A small network was shown many inputs. Here are its activations along a few directions, one row for each input.
In each table, some parts of the input vary, and every possible input appears once, in random order.
Descriptions start from the smaller parts, as in this example, which fits no table here: one of 3 separate values, together with either a single point or one of 9 places along a line or (one of 5 places around a ring, together with one of 6 places along a line).
Shared parts are said once, and a part with two or three values counts as separate values.

Other details of the inputs shift rows strongly along two fixed directions, in all tables alike. That doesn't count.

A family of inputs:
row 1: [13,-25,24,-9,6,48,-7,-41,39,-35,-37,-33,-6,-26]
row 2: [-25,27,12,39,32,-59,-31,30,-87,7,25,-16,27,2]
row 3: [8,-26,32,-10,-5,43,-2,-42,40,-43,-27,-33,-4,-30]
row 4: [3,15,-20,-11,-57,0,22,-22,58,-2,-19,52,3,39]
row 5: [1,-31,4,-27,14,70,9,-23,26,-20,-9,-19,-25,-47]
row 6: [-22,23,5,20,30,-63,-27,37,-86,6,28,-27,32,11]
row 7: [-7,34,12,19,18,-60,-30,33,-71,13,11,-27,52,2]
row 8: [-10,25,-40,-19,-37,-2,27,9,18,24,21,66,-5,20]
row 9: [-12,-58,44,-27,38,32,-11,-22,16,-44,-6,-90,-16,-34]
row 10: [37,8,19,35,43,-57,-29,77,-77,29,15,-37,0,34]
row 11: [41,15,2,17,40,-43,-22,91,-71,44,26,-28,-4,-7]
row 12: [-9,8,-27,9,-30,11,19,-25,46,-1,-18,64,-25,45]
row 13: [-1,-57,29,-25,44,65,-11,-12,15,-23,8,-74,-13,-73]
row 14: [-7,-46,31,-27,47,75,-16,-12,13,-24,-3,-67,-19,-71]
row 15: [3,16,-47,-1,-31,3,30,-1,11,27,12,72,-7,11]
row 16: [-13,26,-32,-1,-37,4,23,3,16,28,17,78,-10,11]
row 17: [-8,39,17,39,34,-51,-48,30,-64,30,1,-15,44,0]
row 18: [1,-6,-21,-35,-19,23,36,-12,27,2,6,23,-17,-10]
row 19: [14,24,-27,18,-40,-20,14,-17,22,15,-16,57,14,33]
row 20: [-6,-55,39,-28,36,31,-4,-26,7,-50,-9,-88,-15,-36]
row 21: [3,-3,-35,8,-37,3,30,-30,39,-6,-10,59,-20,40]
row 22: [-3,-4,-31,9,-36,3,24,-25,49,1,-8,59,-21,44]
row 23: [-13,38,25,39,23,-59,-44,30,-66,23,12,-16,48,-4]
row 24: [-1,11,-42,-31,-46,22,43,-11,37,4,9,65,-16,14]
row 25: [9,23,-23,20,-39,-22,7,-13,30,23,-13,57,14,37]
row 26: [-7,23,-37,-20,-33,-10,34,6,20,33,17,65,-8,19]
row 27: [7,27,-23,-3,-45,-28,24,-13,22,14,-17,49,13,37]
row 28: [-19,31,2,18,30,-33,-20,42,-86,29,38,-4,27,-30]
row 29: [65,-35,32,-8,1,39,-4,6,40,-15,-32,-65,-29,-1]
row 30: [5,-31,29,-25,-3,28,3,-31,48,-26,-26,-46,-1,-18]
row 31: [-19,28,5,39,45,-50,-34,31,-84,14,13,-15,24,7]
row 32: [-13,-13,-9,-15,-24,10,14,-19,37,-22,-2,14,-16,26]
row 33: [-16,-53,51,-8,37,47,-20,-28,17,-54,-5,-81,-19,-44]
Description of these inputs: one of 3 separate values, together with either a single point or (one of 2 separate values, together with one of 5 places around a ring).
Changing only the choice among 3 separate values turns row 31 into row 5. The same change can be made to row 21. Which row results? -> row 15
Which other rows does row 26 become when the place on the ring of 5 takes its other values? List them by row number. -> row 8, row 13, row 14, row 16
Start at row 23 and move only the place on the ring of 5, one step at a time. The first step leads to row 4. Which rows follow, in order? -> row 30, row 25, row 17
Which other rows does row 18 become when the choice among 3 separate values takes its other values? List them by row number. -> row 20, row 27
